A small network was trained on invented records. Each row is its activation on one of them, seen along a few directions.
Each row is followed by the record's values for the fields G, D, Y, B.
Not every record has every field; a missing one is written absent.
Other fields move the rows too, some of them a lot.
In the rows, 500 means zero.
Random noise pushes rows far along 4 fixed directions. That doesn't count. These rows show it; they differ only by the noise:
[544 463 502 547 474 518 651 506 443 419 537 573 595 522 543 468 499 579
 487 511 575 457 543 522 600 595]
[439 552 487 496 544 545 524 537 427 467 487 532 470 508 521 527 459 457
 540 578 527 571 546 540 515 452]
[373 626 516 577 555 655 465 418 513 478 420 544 472 619 519 314 523 378
 573 822 535 595 474 510 616 443]
[602 557 575 546 491 541 461 536 550 497 507 527 619 527 504 432 593 473
 418 498 470 458 521 557 563 610]
[437 555 478 466 543 555 399 480 726 518 461 419 364 618 483 312 667 451
 543 672 514 714 404 507 576 434]
[571 350 435 470 446 433 702 515 600 408 584 494 500 544 533 431 597 705
 497 426 624 554 475 491 619 595]

[538 514 410 379 516 308 520 731 409 499 597 440 381 407 421 774 510 551
 458 273 480 573 602 571 335 505] : <G:g2 D:d2 Y:absent B:b1>
[715 621 536 595 399 533 387 487 521 602 507 493 489 563 372 444 620 431
 466 518 509 374 575 564 498 456] : <G:g1 D:absent Y:y2 B:b2>
[533 520 508 498 489 536 473 454 555 474 440 464 542 538 503 423 593 497
 444 528 494 450 419 470 542 579] : <G:g3 D:absent Y:absent B:b1>
[482 570 440 431 526 468 444 592 412 521 455 428 422 449 491 657 446 426
 520 395 476 538 542 508 380 388] : <G:g3 D:absent Y:absent B:b1>
[564 400 417 480 456 462 562 451 686 597 495 401 432 544 459 465 547 626
 624 367 553 527 416 499 543 394] : <G:g1 D:absent Y:y2 B:b7>
[535 540 550 495 532 554 559 556 357 497 442 502 582 475 536 599 406 476
 521 455 500 422 602 546 462 510] : <G:g3 D:absent Y:absent B:b5>
[636 721 634 596 401 606 280 477 546 627 451 525 607 527 364 358 652 390
 469 596 452 386 554 590 549 593] : <G:g2 D:d2 Y:absent B:b4>
[455 558 606 466 522 554 312 520 652 619 412 348 472 489 527 565 548 298
 493 494 394 569 474 459 402 400] : <G:g1 D:absent Y:y1 B:b1>
[476 556 494 472 522 517 558 570 244 627 389 546 484 373 540 739 306 386
 596 421 502 371 663 569 456 380] : <G:g1 D:absent Y:y1 B:b7>
[428 609 516 452 601 511 390 564 303 468 512 578 445 348 439 766 325 373
 589 557 405 590 515 560 293 352] : <G:g2 D:d2 Y:absent B:b6>
[333 415 521 576 560 508 603 481 403 376 549 644 655 464 559 458 377 580
 384 634 496 508 456 432 498 618] : <G:g2 D:d1 Y:absent B:b1>
[395 552 487 552 497 678 513 299 638 518 485 476 530 608 461 334 523 519
 619 664 560 444 403 433 686 426] : <G:g2 D:d1 Y:absent B:b4>
[643 447 537 401 492 389 396 616 639 441 574 481 482 486 480 467 594 590
 365 332 412 576 487 483 394 623] : <G:g3 D:absent Y:absent B:b6>
[521 581 491 505 501 391 362 595 581 503 583 569 390 470 395 470 597 598
 365 527 447 639 495 538 493 528] : <G:g2 D:d1 Y:absent B:b4>
[431 558 576 349 603 415 147 631 689 512 537 433 329 380 464 514 605 426
 390 412 249 836 393 531 231 456] : <G:g2 D:d2 Y:absent B:b6>
[562 534 516 593 521 528 505 604 208 423 546 693 609 437 557 749 287 453
 427 413 474 302 680 598 451 638] : <G:g1 D:absent Y:y2 B:b6>
[430 284 366 447 507 339 685 489 431 356 620 529 292 418 493 662 300 731
 578 396 616 691 438 443 445 372] : <G:g1 D:absent Y:y2 B:b6>
[464 722 532 503 511 703 345 357 323 673 336 454 492 497 419 619 307 246
 669 693 520 424 677 535 526 275] : <G:g1 D:absent Y:y1 B:b4>
[563 425 530 524 525 463 538 516 510 545 494 538 555 530 494 474 481 541
 490 434 566 480 476 483 527 533] : <G:g1 D:absent Y:y2 B:b7>
[468 452 553 366 469 421 449 576 480 495 426 455 515 485 507 634 468 506
 472 307 309 551 476 458 364 489] : <G:g3 D:absent Y:absent B:b4>
[311 490 372 465 564 559 675 434 446 443 428 458 285 583 548 430 427 567
 708 721 651 662 502 469 558 369] : <G:g3 D:absent Y:absent B:b5>
[465 680 577 558 570 628 183 472 530 558 575 529 534 434 469 544 455 403
 431 561 355 579 472 595 337 302] : <G:g2 D:d1 Y:absent B:b2>
[473 683 568 580 528 607 362 464 410 587 507 539 616 429 454 637 347 272
 497 531 384 383 531 622 407 390] : <G:g2 D:d1 Y:absent B:b3>
[454 667 613 564 537 554 423 568 351 530 441 522 496 466 493 538 482 392
 490 502 460 398 556 532 528 539] : <G:g3 D:absent Y:absent B:b4>
[459 666 490 537 508 488 502 529 263 496 375 560 377 559 470 566 414 344
 587 669 504 528 642 521 569 373] : <G:g3 D:absent Y:absent B:b4>
[563 496 445 483 451 483 556 428 559 457 540 449 439 482 468 544 507 620
 586 450 568 512 443 521 491 377] : <G:g3 D:absent Y:absent B:b2>
[531 346 334 289 444 344 608 582 613 499 606 316 207 538 424 477 619 652
 563 487 601 687 453 523 494 473] : <G:g2 D:d2 Y:absent B:b6>
[494 450 516 477 492 418 667 558 357 449 487 530 514 519 520 447 501 594
 458 422 604 455 578 409 570 636] : <G:g3 D:absent Y:absent B:b4>
[452 359 495 413 505 467 457 503 616 479 572 440 509 411 502 526 573 632
 509 366 371 555 453 414 417 520] : <G:g2 D:d1 Y:absent B:b4>
[504 608 480 418 555 499 329 545 586 557 485 371 386 440 446 640 498 434
 601 419 434 609 496 554 329 279] : <G:g3 D:absent Y:absent B:b2>
[570 547 496 628 470 547 466 398 490 530 495 461 511 564 439 447 430 426
 571 622 470 468 508 474 568 418] : <G:g1 D:absent Y:y2 B:b6>
[340 677 511 484 596 547 342 528 357 486 401 544 405 482 484 502 420 305
 490 688 494 569 487 477 391 399] : <G:g3 D:absent Y:absent B:b1>
[395 624 668 508 653 575 253 549 496 555 508 545 597 487 462 487 519 334
 395 565 338 488 498 495 440 534] : <G:g2 D:d1 Y:absent B:b4>
[452 262 341 287 533 275 689 680 322 357 641 532 393 339 611 806 272 686
 500 203 543 645 568 527 357 497] : <G:g2 D:d2 Y:absent B:b6>
[440 545 563 598 503 673 531 395 448 421 448 612 599 556 576 314 464 396
 524 685 510 443 537 504 632 604] : <G:g2 D:d2 Y:absent B:b6>
[422 671 478 357 621 446 247 643 456 616 407 408 305 478 502 570 529 307
 477 460 370 630 555 571 318 338] : <G:g3 D:absent Y:absent B:b3>
[427 415 440 411 494 473 540 480 744 558 418 340 340 571 570 433 595 457
 562 517 560 669 433 374 538 415] : <G:g1 D:absent Y:y1 B:b1>
[421 562 512 462 560 594 366 479 571 532 378 366 433 551 518 437 556 329
 534 569 482 594 425 432 501 375] : <G:g3 D:absent Y:absent B:b1>

Which values does each new row have?
[464 530 475 554 497 557 580 490 325 407 470 558 536 498 536 533 422 519
 519 631 547 412 511 490 526 508] : <G:g3 D:absent Y:absent B:b1>
[404 555 456 487 514 410 478 596 430 428 532 573 330 533 477 327 606 477
 399 743 571 646 497 486 503 576] : <G:g2 D:d2 Y:absent B:b1>
[665 519 561 632 394 494 466 426 458 460 684 677 672 493 465 452 576 638
 312 508 475 363 498 621 477 592] : <G:g2 D:d1 Y:absent B:b2>
[488 421 500 444 525 452 514 556 425 511 510 491 616 387 517 695 443 469
 365 240 381 486 542 498 380 551] : <G:g2 D:d1 Y:absent B:b1>
[557 583 509 593 454 558 381 413 631 509 546 476 431 607 415 288 659 479
 539 712 485 616 436 543 566 516] : <G:g2 D:d2 Y:absent B:b6>
[415 604 552 605 539 572 480 437 347 439 491 592 505 445 482 469 433 414
 551 705 436 565 517 505 479 511] : <G:g2 D:d2 Y:absent B:b6>
[499 541 538 518 472 534 409 343 693 525 509 479 458 520 502 402 551 533
 485 589 525 566 377 484 505 382] : <G:g1 D:absent Y:y1 B:b2>
[459 600 559 657 501 566 466 313 593 491 487 506 559 601 435 292 631 484
 574 722 464 547 424 501 605 481] : <G:g2 D:d2 Y:absent B:b4>
[551 733 531 635 420 634 404 333 415 579 560 587 544 518 355 521 473 434
 524 704 494 377 502 648 467 355] : <G:g2 D:d1 Y:absent B:b2>
[558 641 569 495 536 496 429 663 161 482 472 615 472 407 416 618 472 294
 402 563 456 420 704 588 440 589] : <G:g2 D:d2 Y:absent B:b6>
[508 525 439 314 496 385 411 724 412 617 466 343 332 479 451 614 474 293
 540 485 450 598 611 515 448 409] : <G:g2 D:d2 Y:absent B:b6>
[596 511 504 511 496 543 469 544 367 533 454 483 488 499 420 586 408 467
 489 570 453 389 589 567 505 455] : <G:g1 D:absent Y:y2 B:b6>
[628 479 567 455 489 432 389 605 655 509 520 418 646 434 499 514 649 489
 311 257 354 478 470 513 452 705] : <G:g2 D:d2 Y:absent B:b1>
[616 499 532 498 468 508 488 541 622 544 455 397 472 563 510 381 653 514
 471 462 529 515 495 511 596 548] : <G:g3 D:absent Y:absent B:b5>
[645 645 571 683 466 540 460 466 325 482 555 660 607 476 416 448 494 516
 391 623 549 263 607 568 491 575] : <G:g1 D:absent Y:y2 B:b2>
[492 529 448 622 406 597 639 387 290 479 558 663 533 528 460 477 428 514
 576 705 596 404 593 528 528 390] : <G:g2 D:d1 Y:absent B:b2>
[542 346 398 480 396 480 640 347 697 473 559 384 574 549 482 427 602 715
 612 461 654 489 391 475 659 515] : <G:g2 D:d2 Y:absent B:b4>
[387 604 520 573 543 593 330 373 487 502 581 575 520 510 484 515 432 461
 503 659 427 606 452 581 372 286] : <G:g2 D:d1 Y:absent B:b2>
[598 341 489 532 479 508 532 510 618 501 537 442 531 523 524 391 579 608
 490 457 524 408 471 481 598 612] : <G:g1 D:absent Y:y2 B:b6>
